A small network was shown many inputs. Here are its activations along a few directions, one row for each input.
In each table, some parts of the input vary, and every possible input appears once, in random order.
Descriptions start from the smaller parts, as in this example, which fits no table here: one of 4 places along a line, together with either a single point or one of 11 places around a ring or (one of 3 separate values, together with one of 8 places around a ring).
Shared parts are said once, and a part with two or three values counts as separate values.

A family of inputs:
x1: [  0.6  -1.9  -1.8  -2.8 -32.9   2.5  26.5  23.5  -6.0  -0.8  -7.8 -31.4
 -13.8   1.0  15.7 -17.1 -11.1  30.8]
x2: [  0.5  -9.0  11.4  24.5  13.5  43.2 -50.3 -35.3  -4.3 -19.2  54.6 -43.7
  31.0  18.2  -7.2  20.3  -6.6 -43.9]
x3: [ 15.9   2.3  20.5  -3.4  10.9  -9.3   7.1 -29.1 -16.1 -12.5   3.2  10.6
 -33.8 -28.6 -18.0  16.1  28.2   2.2]
x4: [  2.8 -21.0   9.1   0.3 -39.3  10.0   4.1  -9.4 -19.5 -14.5 -30.0 -11.4
 -12.6   7.5  -4.5  23.1  16.9  14.5]
x5: [ 11.8  23.6   3.9 -10.6  -4.0 -27.5  11.1   8.7  -7.5 -13.4  26.0   8.4
 -26.7 -40.8  -0.2 -24.5   7.5  14.1]
x6: [ 10.6  -7.8  28.1   4.4  -8.4  -2.4 -12.4 -36.6  -5.9  13.2 -34.8 -11.0
   5.8  32.1   2.7 -25.2  14.7  11.9]
x7: [ 29.7  17.0 -10.3   1.9 -18.6   4.7   9.3  30.3  11.7  21.9 -10.5  14.2
  29.1   6.1   8.1 -21.6   2.1  -7.2]
x8: [-29.2 -18.5   1.7 -25.8  20.6  15.3  -0.2 -24.4  19.0  -4.8 -28.9   7.9
   3.9 -21.1  -7.3  25.3  -3.2 -19.1]
x9: [-12.0 -44.5 -11.2   1.1   4.1 -15.8  -7.1 -31.2   7.2  11.6   7.6  24.5
  -2.8  12.5  -3.3  12.6  -4.0  -1.5]
x10: [ 33.9  -6.8  -1.0   7.0  -7.5  15.2  -4.4 -10.1   0.4  16.2 -33.5  12.9
  27.0  14.2 -14.4   4.3  25.3 -17.9]
x11: [-15.2 -23.4 -15.6  -0.8   2.2 -26.9   7.0   6.9  24.0  14.2  27.4  18.1
   4.3  -5.8  18.2 -19.0 -28.5  18.2]
x12: [ -4.6  -4.2   6.7  35.3  14.3  11.5  19.3  -7.4 -35.7 -22.4 -27.7   4.5
 -22.6  -9.3 -12.2  21.9  14.9   4.6]
x13: [ -6.8  18.0 -10.7  27.6  12.5   4.2  41.9  26.4 -28.9  -8.4  -1.2  -6.0
 -26.2  -5.8  11.1 -12.8 -12.8  14.1]
x14: [  8.2  20.0  26.9  -5.7 -19.0   2.2   0.1  10.7   7.9  20.0 -11.7   2.4
   0.5  23.0  20.1 -40.4 -12.8  26.3]
x15: [-13.2   2.2  -5.0   6.0   7.8 -19.9  -6.9 -25.2   9.9   1.0  10.8  12.9
  -8.6  12.8 -25.7  23.3  31.5  19.6]
x16: [-33.4   4.4  -9.8 -32.4  10.8   7.1  11.3  17.3  29.6   1.5  -5.6   9.4
   5.0 -31.0  16.7  -1.7 -25.4  -6.2]
x17: [-13.8  27.9  -7.6   3.8   9.9 -21.9  14.3  12.3  28.5   8.7  30.6  10.9
  -7.6  -2.2  -0.5   5.0   1.0  41.1]
x18: [ -2.2  20.3  -5.5  17.6 -14.5  33.4 -51.9  17.7  13.6 -20.2  76.3 -21.7
  21.4   8.7  18.5   2.0 -25.8 -40.1]
x19: [  6.0  11.9 -23.3 -24.5  15.4 -19.3  -0.7  45.5  -9.4  11.0 -11.0  -9.3
  13.7   0.7   6.8  -8.4 -17.7 -25.1]
x20: [ 10.5 -10.7  -6.4 -23.6  22.1  -6.2 -18.1   9.6 -18.8  -3.1 -33.8  -2.4
  12.8   7.7 -24.5  16.8   5.7 -36.2]
- The inputs of x16 and x8 match in every part but one. If x17 is changed in the same way as x16 into x8, which row does it become? => x15
- What do these inputs look like to the network? => one of 2 separate values, together with either a single point or one of 9 places around a ring
- Change only the choice among 2 separate values in x9. List by row number the other rows that result. => x11

A family of inputs:
x21: [  3.4   2.4   4.5   2.4 -21.6  -0.1   6.0  12.8   2.8  10.0 -12.2   7.2
  -1.3   6.3  16.6 -15.1  -9.5  14.8]
x22: [  2.2  11.7  -8.6  24.8   7.3  37.6 -48.7   9.0  18.5 -12.1  67.7 -35.5
  39.4   2.9  15.7  17.6 -29.0 -48.5]
x23: [  5.8  11.1   0.4  18.1   3.0  38.5 -53.4   6.3  28.4  -0.6  60.8 -33.1
  46.9  14.5  21.2   5.0 -36.7 -42.0]
x24: [  4.4  11.3   2.8   6.1 -14.4  -2.5  16.7  11.6 -15.6  -6.1 -17.2   0.4
  -9.2  -3.2  -3.5 -11.9  12.0  15.8]
x25: [ -2.3  11.7   8.0  -4.6  -8.8  -7.5  19.3   2.6 -14.9  -6.4  -6.8   2.3
 -25.9  -7.1  -0.6 -12.2   9.7  21.1]
x26: [ -8.1  -0.1   0.1  -0.6  -8.3  -6.0  15.8   7.1  -7.6  -6.4   4.8   3.1
 -19.9 -11.6   8.4  -9.4  -7.5  15.0]
x27: [-16.0  -2.1  -9.7 -19.1  -1.2 -11.9  18.9  11.6   1.6   0.6  -1.5   1.9
 -16.5  -9.6   7.3  -7.2  -9.0  12.1]
x28: [ -1.9 -35.0   9.8  14.4  19.4  17.0 -36.4 -66.6  -6.3 -12.6  -1.9  -6.7
  13.9  11.4 -31.4  45.1  28.8 -33.4]
x29: [ -8.6  15.2  -1.9  15.4  13.9  33.2 -47.8   1.9  18.2 -15.2  77.6 -32.5
  26.1  -1.9  19.2  16.4 -34.5 -40.7]
x30: [ -7.1  -0.4  -3.3 -13.4 -10.8  -6.9   7.6  16.9  11.6  14.6 -20.9   4.2
   4.6   7.0  12.9 -16.0 -12.9  12.1]
x31: [  5.5 -32.0   7.8  16.0  12.1  29.3 -36.5 -47.0 -17.8 -16.2 -22.7 -14.4
  19.4  12.4 -28.6  48.2  24.8 -45.3]
x32: [ 11.0   3.6   4.6  -1.4   0.2 -24.1  26.3  -2.7  -8.7   5.1  -8.8  16.0
 -25.0   0.5 -13.2  -8.3  20.7  33.0]
x33: [ 23.5   8.9  12.3  -1.1 -12.6 -14.0  22.1   9.2  -7.7  14.5 -36.2   6.0
  -5.6   4.9  -0.5 -19.1  12.6  27.6]
x34: [ 12.1   9.8   5.3  -2.8   0.8 -20.1  28.7   3.2 -19.3   2.6 -19.1   4.6
 -29.8  -7.6  -4.2 -10.9  15.3  24.9]
x35: [ -2.2   1.6  -3.3   7.6 -15.8  -0.9   9.9  17.3  -8.1  -5.5  -5.5   4.4
  -6.0  -6.3   7.2  -3.6  -5.0   9.1]
x36: [ 11.4  11.0  11.0  -0.3 -22.4  -1.9  13.5   6.3  -2.9   8.9 -22.7   2.0
  -2.2   5.5   5.8 -21.6   8.6  22.1]
x37: [ -9.7  -3.8  -2.9   5.9  -5.9 -11.3  11.2  -1.2   2.8  -1.1  13.8  13.3
 -16.4  -1.7   2.7  -8.4  -1.3  20.7]
x38: [ 12.4 -32.8  16.1  11.6   5.8  27.4 -41.6 -54.8  -5.4  -3.9 -30.2 -14.9
  28.1  18.4 -20.0  36.9  21.9 -39.2]
x39: [  4.3   4.8  -4.3 -23.6   4.4 -14.7  17.3  25.0  14.4  21.6 -29.4  17.2
  10.6  -3.3   6.0 -22.6 -10.8   5.9]
x40: [-19.6  -7.6  -9.9 -13.4   2.3 -16.9  14.3   5.3  11.3   2.9   6.9  12.1
 -10.9  -0.2  -1.9  -7.9  -4.5  19.3]
x41: [  0.2 -29.0   9.6  10.7  17.5  21.7 -33.3 -58.8 -18.2 -15.5  -9.8 -15.1
   6.8   6.5 -20.5  43.8  23.4 -40.3]
x42: [ -8.6   9.1  -5.0  19.7  15.9  29.9 -49.8  -5.0  28.4 -10.8  87.5 -23.2
  30.3   7.5  11.1  16.6 -28.7 -34.5]
x43: [-12.7   1.4 -11.7  -8.4  -5.6  -7.8   9.8  21.2  -0.1   0.9 -14.6   3.9
  -3.8  -2.7   6.3  -2.0  -7.6   5.4]
x44: [  0.0   5.1 -14.2 -19.6   8.5 -14.4  22.0  30.2   1.7   8.2 -21.9  17.4
   0.8 -10.6  -0.6  -9.5  -5.2  -0.5]
x45: [ -6.7   7.0 -10.6 -28.4  13.5 -20.8  23.6  19.7   3.0   9.5 -10.1  17.5
 -12.3 -19.2   3.9 -11.0  -7.2   5.1]
x46: [ 18.2  11.2   1.1   6.1  -6.0 -14.7  25.5  12.4 -19.4   2.6 -30.0   4.3
 -14.8  -3.3  -6.3  -7.8  17.4  20.1]
x47: [ -2.3   4.1   4.3   1.0  -6.6 -11.7  19.2  -5.0  -4.7  -2.5   3.4  10.6
 -20.2   2.2  -9.2 -14.7  15.8  28.1]
x48: [ -8.4   1.9 -12.2 -23.2  15.3 -26.2  19.7  11.7  14.0  12.8  -1.2  27.1
  -7.0 -11.7  -3.9 -10.1  -1.5  12.1]
- What do these inputs look like to the network? => one of 4 places along a line, together with either one of 2 separate values or one of 5 places along a line
- The inputs of x32 and x46 match in every part but the place on the line of 4. If x37 is changed in the same way as x32 into x46, which row does it become? => x35
- Which other rows agree with x25 in the place on the line of 4? List them by row number. => x26, x27, x29, x34, x41, x45
- A walk changes only the place on the line of 4. It starts at x42 and steps to x29. List the rest of the walk in order. => x22, x23
- Change only the choice among 2 separate values in x28. List by row number the other rows that result. => x42

A family of inputs:
x49: [ -1.3  15.1  -3.3  -5.6 -13.9  -9.6   9.6  25.2  10.2  13.4 -12.1  11.5
   3.4   4.4  13.6 -17.7  -7.6  16.8]
x50: [ 12.6   3.0   6.6   5.5  -9.5  -4.9  15.3  -1.2 -14.1  -1.6 -20.3   0.8
 -10.4   3.4 -11.7  -5.7  20.1  17.1]
x51: [ -0.5 -22.0  10.1  22.3  16.2  52.6 -71.5 -53.6   6.6 -18.9  40.3 -39.6
  40.0  15.7  -6.9  47.0  -3.4 -67.5]
x52: [ -2.8  -0.7  -1.6  24.3  16.1  48.3 -75.1 -23.8  22.1 -13.1  68.9 -39.3
  47.6  11.1  11.9  40.5 -24.6 -67.5]
x53: [ -9.2   6.8  -6.9 -10.9   9.3 -20.4  12.3   9.9  10.5   4.5  23.9   7.8
 -14.8  -8.7   4.9  -6.6  -9.5  18.0]
x54: [ -2.7 -11.4   4.3   4.3  -3.6  -6.6  17.5  -9.8 -19.1 -10.6  -9.6   4.5
 -23.7  -6.6  -8.8  -1.0  10.7  15.0]
x55: [  1.3   5.6 -13.0 -16.9   0.0 -12.8  18.0  33.3   7.2  12.3 -21.6   7.2
   6.3  -6.8   6.4 -13.0 -11.4   4.4]
x56: [-11.4  13.7  -6.6   2.5  -3.3  -9.0  14.3  18.4  -4.1  -6.6  16.3   5.9
 -16.7 -10.9   8.7 -11.2  -7.5  14.3]
x57: [  5.3 -12.4   0.8 -18.6   1.2  -7.6  19.9  -0.1  -9.7   8.1 -49.9  12.7
  -3.1  -3.8  -8.9  -6.5  10.8   0.6]
x58: [  7.5 -10.3   7.6  -3.7 -14.2  -7.3  12.8  -3.3  -5.1   9.3 -38.2  10.3
  -3.7   8.7  -4.1  -6.9  11.0  17.4]
x59: [ -5.2 -12.2   2.5  -6.8  10.4 -17.6  14.5 -18.5  -5.0  -0.6  -3.7  15.7
 -20.5  -4.9 -14.0   1.4  13.4  15.9]
x60: [  6.6  24.8  -0.5   3.6  -8.7  -5.2  12.5  23.6   0.5   3.9   6.1   2.6
  -4.4  -1.7   8.8 -20.3  -2.0  15.5]
- What do these inputs look like to the network? => one of 2 separate values, together with either a single point or one of 5 places along a line
- The inputs of x53 and x59 match in every part but the choice among 2 separate values. If x55 is changed in the same way as x53 into x59, which row does it become? => x57
